Look-ups in named tables: a row name and a column name give one cell, copied from the table.

Kivevi.csv
,Ditul,Tolela,Zok,Fafotez,Rokoto,Sar,Lus,Rutete,Lubimig,Vuvik
Doz,484,11,-42,715,485,-150,-116,-275,565,-245
Deso,295,122,225,524,283,54,-20,-269,782,-207
Tem,434,-221,-653,309,526,-448,-137,343,-850,263
Savabak,-445,40,508,-668,-190,80,75,471,202,716
Tiz,-50,377,531,41,-213,567,347,-76,602,-120
Makazo,-356,326,549,-511,-413,564,403,317,114,317
Bonuko,547,-133,-696,497,524,-324,-57,229,-854,52
Musebad,-364,248,404,-604,-373,455,363,464,-208,460
Vegilo,273,150,222,466,225,117,39,-226,676,-201
Zoturan,440,38,-208,552,384,-65,5,-73,29,-147

What is the Rutete of Tiz in Kivevi? -76
What is the Tolela of Zoturan in Kivevi? 38
What is the Lubimig of Tiz in Kivevi? 602
What is the Ditul of Doz in Kivevi? 484
What is the Lubimig of Makazo in Kivevi? 114
What is the Tolela of Tem in Kivevi? -221
What is the Lubimig of Zoturan in Kivevi? 29
What is the Rutete of Zoturan in Kivevi? -73
What is the Rutete of Doz in Kivevi? -275
What is the Rutete of Savabak in Kivevi? 471
What is the Zok of Musebad in Kivevi? 404
What is the Rokoto of Savabak in Kivevi? -190
What is the Lus of Tiz in Kivevi? 347
What is the Rokoto of Doz in Kivevi? 485
What is the Rutete of Makazo in Kivevi? 317
What is the Fafotez of Musebad in Kivevi? -604
What is the Ditul of Bonuko in Kivevi? 547
What is the Zok of Tiz in Kivevi? 531
What is the Lus of Makazo in Kivevi? 403

Purekoz
           Sis   Zedo  Lodag  Gevaled   Lofe  Bizap  Rililek
Luzaka   62080  51265  58054    85889  40895  77931    45224
Vaf      63809  61470  93141    54850  72377  65314    76345
Gukefu   72649  65610  68644    60976  64378  45137    47773
Rutuz    64325  59303  58182    59593  61896  59816    65444
Tedeso   61823  62483  59042    60345  62743  57319    61764
Gatoz    75436  64721  66127    59277  73390  22044    46653
Zopet    66245  67074  66549    58627  68867  35902    44801
Sigalis  55442  40798  62052    75804  45715  52128    64950
Dof      74491  67319  67206    60936  64224  30846    52231

What is the Lodag of Gukefu in Purekoz? 68644
What is the Rililek of Gukefu in Purekoz? 47773
What is the Lodag of Zopet in Purekoz? 66549
What is the Zedo of Zopet in Purekoz? 67074
What is the Zedo of Sigalis in Purekoz? 40798
What is the Bizap of Dof in Purekoz? 30846
What is the Rililek of Luzaka in Purekoz? 45224
What is the Rililek of Gatoz in Purekoz? 46653
What is the Zedo of Rutuz in Purekoz? 59303
What is the Bizap of Gukefu in Purekoz? 45137
What is the Sis of Sigalis in Purekoz? 55442
What is the Lofe of Gatoz in Purekoz? 73390
What is the Bizap of Tedeso in Purekoz? 57319
What is the Lofe of Gukefu in Purekoz? 64378

Bod:
,Vol,Lelud,Reka,Toz,Dad,Kogi,Zapo,Mibipi
Nibasez,-1301,-2811,-3851,-238,1497,2617,1590,-4105
Lokara,-511,-4656,509,-1289,-935,-1765,242,5543
Kemena,1830,149,-3201,-1138,2131,-6820,-4498,-2211
Ratuvog,-1835,-3718,-3807,-1054,1230,-3782,3887,1074
Vid,933,-558,-2753,-1855,1432,-4973,-4729,989
Lofilud,643,-1173,3847,-821,-3073,-2267,-2619,4642

Vol of Lokara = -511
Lelud of Ratuvog = -3718
Zapo of Vid = -4729
Lelud of Lofilud = -1173
Dad of Ratuvog = 1230
Zapo of Nibasez = 1590
Mibipi of Vid = 989
Toz of Kemena = -1138
Dad of Kemena = 2131

Kolo:
|  | Nur | Paduz | Rav | Rinasag | Gez | Tanibuk | Bagar | Firob | Busir |
|---|---|---|---|---|---|---|---|---|---|
| Gisamoz | 4.865 | 6.027 | 5.241 | 5.294 | 6.295 | 6.756 | 6.791 | 5.351 | 5.956 |
| Toliti | 6.630 | 5.263 | 5.785 | 5.858 | 5.366 | 6.334 | 4.999 | 6.102 | 5.960 |
| Bibuf | 5.577 | 5.389 | 5.829 | 5.660 | 5.359 | 5.795 | 5.435 | 5.535 | 6.077 |
| Fotazok | 2.680 | 5.024 | 3.706 | 4.401 | 6.928 | 8.166 | 8.281 | 6.222 | 6.158 |
| Lar | 3.864 | 6.262 | 4.584 | 5.077 | 7.068 | 7.533 | 7.673 | 5.288 | 6.542 |
| Ribu | 5.886 | 5.837 | 5.759 | 5.893 | 5.676 | 5.911 | 5.365 | 5.183 | 5.188 |
| Zod | 5.186 | 4.961 | 6.706 | 6.561 | 6.401 | 4.666 | 6.133 | 5.589 | 4.822 |
| Mupini | 5.544 | 6.444 | 5.342 | 5.380 | 6.478 | 6.633 | 5.504 | 4.964 | 5.979 |
| Napazes | 5.212 | 6.875 | 7.098 | 2.357 | 4.377 | 6.503 | 4.402 | 7.701 | 6.808 |
| Meso | 3.865 | 3.527 | 8.119 | 7.574 | 5.541 | 3.414 | 5.954 | 4.897 | 2.890 |
| Tesera | 3.232 | 5.098 | 4.177 | 4.755 | 7.126 | 7.746 | 8.150 | 6.413 | 5.849 |
| Balasid | 5.584 | 5.413 | 5.571 | 5.945 | 5.326 | 6.087 | 5.372 | 5.829 | 5.488 |
| Sek | 4.171 | 3.779 | 7.859 | 7.588 | 5.517 | 3.661 | 5.950 | 5.250 | 2.787 |
| Tigusaz | 6.624 | 6.801 | 4.552 | 6.274 | 5.857 | 4.871 | 5.677 | 5.357 | 6.466 |

Balasid, Nur -> 5.584
Meso, Rav -> 8.119
Balasid, Firob -> 5.829
Lar, Gez -> 7.068
Ribu, Firob -> 5.183
Tesera, Tanibuk -> 7.746
Meso, Firob -> 4.897
Napazes, Busir -> 6.808
Tesera, Gez -> 7.126
Toliti, Gez -> 5.366
Napazes, Paduz -> 6.875
Napazes, Rinasag -> 2.357
Gisamoz, Rav -> 5.241
Ribu, Paduz -> 5.837
Tigusaz, Firob -> 5.357
Gisamoz, Firob -> 5.351

